These are the activations of a small network on made-up records, seen along a few directions, one row for each record.
Each row is followed by the record's values for the fields NOSO, ZOZE, REZ, DAMU, MIB, MOGI.
A field that a record lacks is left out.
Other fields move the rows too, some of them a lot.
Random noise pushes rows far along 9 fixed directions. That doesn't count. These rows show it; they differ only by the noise:
[ -12 -261   18 -418   59 -350 -273 -394 -676 -404  179 -130  271 -110
  172 -163   65  346  386  -53 -222 -252   64 -318]
[ -23    7  109  -10 -384  377 -226   84 -134  116 -584 -109  164 -246
  201 -103  230 -259 -393  -36 -262 -455  145   44]
[ -47 -125   48  -40 -139   66  -77   41  -98   11 -305   45 -103  -96
   93 -190   13 -154    2  -17  -11  -93   39   18]
[  39   49 -111 -254   76 -312   81 -156  349   64  417  -31  -59 -203
 -232  382 -146  108  338  137  -12 -121  267 -170]
[ 201  297  229  122 -346   40 -323   10   -1  -49 -522  285  418 -108
  176   26  -63 -385   46   91  231 -190  147 -108]
[ -47   38 -413  -57  -27  174  111   14 -223  107  -26 -274 -337  -75
 -243 -347  168  323 -203 -135 -201 -177  -81   -9]
[-316 -456 -103 -184   -4  218 -208 -263   54  329 -352 -254 -642 -209
  200  -57  534 -431 -361 -154 -466   36  -75  188]
[ -98  115 -170  265   49  -35   42  278  -25   52   33 -309 -187  183
  162 -158  142  285 -180  -48 -225   38 -283 -301]
[ 432  223   20  -57  284 -203  455 -100  169  155  220 -190   77 -205
 -202  -47   49  141  198  -28  501  -12 -231 -305]
[ 303  273 -330  204   89   50  349  -40 -262  456 -227  -37 -157 -444
 -424 -521  124  124  169 -149  474  138 -212  -33]
[ 118  -48  143  -41 -157  214 -127   83 -735 -387 -437 -250  309  155
  368 -627  214  227 -303 -182  -94 -401 -289 -234]

[  85 -160  495  280   94 -315 -201  -32 -175 -120 -252  307  358   33
  537  -57  -57 -418  404   19  399  459 -212  -95]	{NOSO: vev, MIB: rata}
[  79   -7 -128  102  136  -56  223  164 -166   -1   90  -88 -123   12
  -36 -271  -36  206  157   16  230  172 -152  -46]	{NOSO: rudu, ZOZE: bogen, REZ: debu, DAMU: foto, MIB: rata}
[  23  182 -162  272  -39  141   23   91 -149  -76 -239  145 -164  211
  -40 -309 -113    7   -7  -30  200  200 -155  -51]	{NOSO: vak, MIB: dule}
[ 212  618 -266  165 -340  552   89  400  115 -266   72 -152  379  331
 -221   91 -172  378 -579   93  -76 -515  168   84]	{NOSO: rudu, ZOZE: litus, REZ: mubo, DAMU: foto}
[ 107  376  -50  311  -84   85 -320 -391  127  618 -349  350  230 -439
 -214  290  304 -571  -84 -111   77  300   72  304]	{NOSO: vev, MOGI: dugar}
[  69  231  -72  272  107 -124 -123  -18  330   75   58  -17  -92  160
  166  276   78 -193   73  147  169  352 -101 -190]	{NOSO: rudu, ZOZE: bogen, REZ: mubo, DAMU: vuti, MIB: dule}
[ 132   19 -281 -163   28  317   80 -180 -325  -80  -54 -190 -121    8
 -191 -344  254  129 -313 -184   24 -121 -150  203]	{NOSO: vev}
[ -11 -133  219 -137 -132   96  185  426  307 -226  -79  -59 -131  390
   -8 -211 -172   59 -311   -8  130 -289 -101  113]	{NOSO: rudu, ZOZE: litus, REZ: debu, DAMU: fizig, MOGI: mupa}
[  81   -5 -244 -345   23  -73  -46 -311  -80 -185  323  -17    9  -30
 -308   48  -28  188  105  -30   13 -151  171  151]	{NOSO: vev}
[  97 -137  472  153  115   63   79  305  129 -263   86 -379  370  394
  626   75  190   -7 -439  -38  -36  -55 -386 -116]	{NOSO: rudu, ZOZE: litus, REZ: mubo, DAMU: vuti}
[ 136 -258  334 -193   61  -89  378  171  170  198  -30  -44   36 -260
 -107 -140  -48  -69   88  -29  324 -156  -18  110]	{NOSO: rudu, ZOZE: litus, REZ: debu, DAMU: foto, MOGI: mupa}
[ 261  239  275  -27 -177  287   84  226 -202 -330 -190 -396  566  176
  272 -123   96  267 -449   -6  -43 -670 -107 -439]	{NOSO: vak}
[  35   77 -383 -326 -202    3 -582 -528 -246 -317 -100   86  -79  101
 -151  -51  117  -64   63   38    5 -122  239   86]	{NOSO: rudu, ZOZE: litus, REZ: mubo, DAMU: vuti}
[-130  -78  168  227 -163  -74 -211  320 -338  -95 -261  158  212   80
  255 -243 -104   31   98   28  -47   51    3  -12]	{NOSO: rudu, ZOZE: bogen, REZ: debu, DAMU: foto, MOGI: mupa}
[ -86   94   41  262   28   44  420  634  157  163   86 -320  -65   82
   27 -133  -61  410 -214  -14 -179 -179 -201 -275]	{NOSO: vev, MIB: rata, MOGI: mupa}
[  63  -28  396  215  -60  114   74  260  272  360 -370 -151  160 -212
  315  115  219 -369 -207   51   81  -64  -70  -96]	{NOSO: rudu, ZOZE: bogen, REZ: mubo, DAMU: foto, MIB: dule, MOGI: mupa}
[ 106   36   40 -186  183  -10  -18 -257  262  -14  314 -139   85  174
  -73  273  266  -32 -368 -138 -121  -24 -146  182]	{NOSO: rudu, ZOZE: litus, REZ: mubo, DAMU: foto, MOGI: dugar}
[  81 -133  179  227  187  182  495  301   16  234  -88   97  -62  -98
  -45 -253  -72 -104  -62  -95  295  285 -217  291]	{NOSO: rudu, ZOZE: litus, REZ: mubo, DAMU: foto, MIB: rata, MOGI: dugar}
[-476 -539   95   69 -237 -101 -329  322 -166  -48 -131   27  -75 -143
  414   30 -177  -89  324  215 -345   53  382   61]	{NOSO: rudu, ZOZE: bogen, REZ: mubo, DAMU: vuti}
[  11  -62  285   44   74   -7  435  215  143  180  135   58  218 -356
    5  234 -284   39  219   92  -27 -103  173 -110]	{NOSO: vak, MIB: dule}
[  43 -165 -226 -194  -77  160  323  265 -431 -163  140 -361   22 -136
 -214 -457 -147  624   38   18    8 -439  147  -32]	{NOSO: rudu, ZOZE: bogen, REZ: debu, DAMU: fizig, MIB: rata}
[ -97   37 -341   78   23  120  101   37  -21   82  187 -109 -213  -57
 -149    9  -38  213   26   27 -150   87   53   82]	{NOSO: rudu, ZOZE: litus, REZ: mubo, DAMU: vuti, MIB: dule}
[ -92   50  -40  461   19 -118  307  536  299  415  128   29  -86 -144
 -132   17 -226   93  166   66  172  284   16  103]	{NOSO: vev}
[ 147  151 -381   -3   85  274  -53 -247 -274  -21   76 -377  -48  142
 -122 -253  454  234 -506 -242  -97  -36 -313  175]	{NOSO: rudu, ZOZE: litus, REZ: mubo, DAMU: vuti}
[  31 -151   88 -173   54 -144   27    9 -187 -256  150   64  102   67
   42  -82 -154  135  214   52   83  -26   60    2]	{NOSO: rudu, ZOZE: bogen, REZ: debu, DAMU: foto, MIB: rata}
[-132 -238 -372 -188  111  -60 -178 -285 -296 -139  148  -38 -377   62
 -107 -158   83  101  205   -3  -37  221   70  141]	{NOSO: rudu, ZOZE: bogen, REZ: mubo, DAMU: foto, MIB: rata}
[ 101   26  -66 -347    7  227  224 -173  343  -55   25 -219 -291   23
 -158  127   50  -55 -240   34   -2 -349   64 -134]	{NOSO: vak, MIB: dule}
[ -73  154 -261  -62  171 -229 -542 -507   74 -262  224 -130 -212  479
  241  247  389  -33 -199  -72 -339  257 -304 -197]	{NOSO: rudu, ZOZE: litus, REZ: debu, DAMU: fizig, MIB: dule}
[ -58  106 -358  176  174 -286 -169 -133   -7   58  197   -5 -288  189
 -137 -101   94  149  190  -35  108  420 -195  -56]	{NOSO: rudu, ZOZE: bogen, REZ: mubo, DAMU: fizig, MIB: rata, MOGI: mupa}
[ 265  181  -88 -238  -73  -14 -104 -305   38  -42 -193   11  -28  -42
 -232 -109  108 -129   36    4  369 -198   46 -101]	{NOSO: vev, MIB: rata, MOGI: mupa}
[  51 -184   35 -203  173 -343 -155 -190  201 -166  132  -50 -241  258
  106  -15  126 -125  115  -10  221  178 -177  -69]	{NOSO: rudu, ZOZE: litus, REZ: debu, DAMU: foto, MOGI: mupa}
[  68   78 -245   32  160 -204 -434 -621 -525   84   44  -62  175 -245
   92   56  392   -5  278  -56  -76  294  -46 -150]	{NOSO: rudu, ZOZE: litus, REZ: mubo, DAMU: foto, MIB: dule}
[ 184  169  237  -51  -87  287  313  280  249  -57 -127 -304  139  169
   36  -69   75   87 -526  -66   42 -469 -214 -179]	{NOSO: vak}
[  94  -45   11 -223  -45   89   19 -318   86  169 -251  221 -125 -384
 -171   62   12 -408  204   28  206  -21  199  136]	{NOSO: vev, MIB: dule, MOGI: mupa}
[ 209  206   24   47  -52 -181 -337  -69 -270 -328  -77  -70  331  295
  225 -190  144  118  -53  -40  155  -59 -212 -233]	{NOSO: rudu, ZOZE: litus, REZ: debu, DAMU: foto}
[-184   25   50  384  100 -361   72  364   65   96  400  185  224   33
   -2  191 -365  292  391   98  -74  339   69  -29]	{NOSO: rudu, ZOZE: litus, REZ: mubo, DAMU: vuti, MIB: rata, MOGI: dugar}
[ 581  418  458 -416  229  -30  154 -623  616   49  107  -16  453  -42
 -135  562  320 -400 -364 -106  277 -322 -199 -191]	{NOSO: vev, MIB: rata, MOGI: dugar}
[-199 -506    1 -167  171   21  536  249 -334   -6   96  -52 -442  -38
 -206 -597 -217  378  126 -170    2   28 -162  141]	{NOSO: vak}
[ 166  -39  -75 -427   66  -62  247 -148  199   27  465 -334  148 -304
 -252  275   21  282   23   58  -81 -450  244  -38]	{NOSO: rudu, ZOZE: litus, REZ: mubo, DAMU: vuti, MIB: rata}
[ 147   48    5  156   78  282  198 -168  -54  462 -340  -30  -40 -465
  -41  -60  274 -359  -57  -84  212  162  -90   57]	{NOSO: vak}

Which values does each new row have?
[-163   73  194  234 -294  -91 -263  247  337  147 -199  405  179  -52
   24  296 -269 -340  135  140    4   50  327  181]	{NOSO: vev, MOGI: mupa}
[-426 -337   62  227   86  -57   15  376  117 -153  -22  125 -580  547
  252 -149 -215  -26  -25   15 -162  421 -188   10]	{NOSO: vak}
[ 513  434 -151  -47  159   -6  255 -296   85  -31  220  -19  255 -138
 -284   88  -38   81  212   56  563   17  -62 -131]	{NOSO: rudu, ZOZE: litus, REZ: mubo, DAMU: vuti, MIB: dule}
[ 148  297 -351 -223 -226  -19 -476 -389 -182 -117   25  -17  267 -105
 -268  104  149   98   18   52  -17 -303  321   20]	{NOSO: rudu, ZOZE: bogen, REZ: mubo, DAMU: vuti, MOGI: mupa}
[ -13   21  -12   17  -79   46   49  106  -57   -2 -266   68 -173   60
  -65 -305  -43    7  -45  -74   59  -80 -104  -56]	{NOSO: vev, MIB: dule, MOGI: mupa}
[  22 -220   -6 -397   -9  158  -41 -239  163 -245  251  -70   -4   94
  -57  234   18  -90 -187   11  -84 -187  199  357]	{NOSO: rudu, ZOZE: litus, REZ: mubo, DAMU: vuti}
[ 100  123 -142  -43  118    6   52 -323 -267   64  -20   28  -35 -119
 -193 -105   78   89  104  -91   64   56  -68 -126]	{NOSO: vak, MIB: dule}
[-202   96  117  362 -215  -10  -61  572  174 -237 -163  321  -83  485
  187 -115 -433   11  -21  115    4  156  -60   27]	{NOSO: rudu, ZOZE: litus, REZ: debu, DAMU: fizig, MIB: dule}
[-117 -196  329 -122   -2   10  -17   13   91 -152 -106  -60   -1  125
  342   96   23 -134 -163  -31 -266 -172  -85 -191]	{NOSO: vak, MIB: dule}
[-268 -133   76  128    0   68  -18  209  480 -112 -213  108 -653  528
  233   19 -114 -325 -195   59  -43  257 -177  -84]	{NOSO: vak, MIB: dule}
[ -52  -31 -219  -36 -105  232 -229  -76 -410 -189 -196 -157  -94  150
   89 -278  193  110 -223  -49 -166 -101  -30   31]	{NOSO: rudu, ZOZE: bogen, REZ: mubo, DAMU: foto, MIB: dule}
[-201 -318   31    2  -13   29 -126   50 -287  -54   32  -87   63  -70
  225  -36   51   66   60    1 -260   42   72  115]	{NOSO: rudu, ZOZE: litus, REZ: mubo, DAMU: vuti, MOGI: mupa}
[ -36  196 -103   89   91 -139  152  262  278  -72  283 -140 -175  404
 -114  -26  -57  353 -186  -34  -72  -10 -263 -153]	{NOSO: rudu, ZOZE: litus, REZ: debu, DAMU: fizig, MIB: rata, MOGI: mupa}
[ -67 -124   84 -233 -163  127  170   67  431  171  -11  142 -139 -257
 -231  244 -219 -213    6  113  -22 -228  355  285]	{NOSO: rudu, ZOZE: litus, REZ: debu, DAMU: fizig, MIB: dule}
[ -37 -157  128  -42 -390  307 -195  -66 -223  225 -518  299  273 -559
  -58  -39  -47 -438   45    7    5 -216  461  470]	{NOSO: vev, MIB: rata}
[  30  292   50  291 -256 -244 -612   16   64  -48 -283  270  284  138
  252  140   17 -299  118  121  128  164   66 -109]	{NOSO: rudu, ZOZE: litus, REZ: debu, DAMU: foto}
[ -74   41 -197   51   -7 -115 -174    6   -4 -279  189  151  -79  184
   84  138 -220   10  344  206   81  243  161  -33]	{NOSO: rudu, ZOZE: bogen, REZ: mubo, DAMU: foto, MIB: rata}
[ 419  -44  197 -277  153  -39  130 -510  281  264 -273  139  -90 -390
 -138    5  230 -650  144  -66  663  115  -83  123]	{NOSO: vev}
[ 173 -295 -145 -389  340 -240  211 -363 -214 -212  180  -26 -428  119
 -210 -466   37  130  261 -156  411  200 -282   51]	{NOSO: rudu, ZOZE: litus, REZ: debu, DAMU: foto, MIB: dule}
[ 158 -157  281  114  -30  319   90  131 -656 -147 -327 -146  478 -119
  382 -431  178   35 -215 -138   42 -125 -220   97]	{NOSO: rudu, ZOZE: litus, REZ: mubo, DAMU: vuti, MIB: rata}
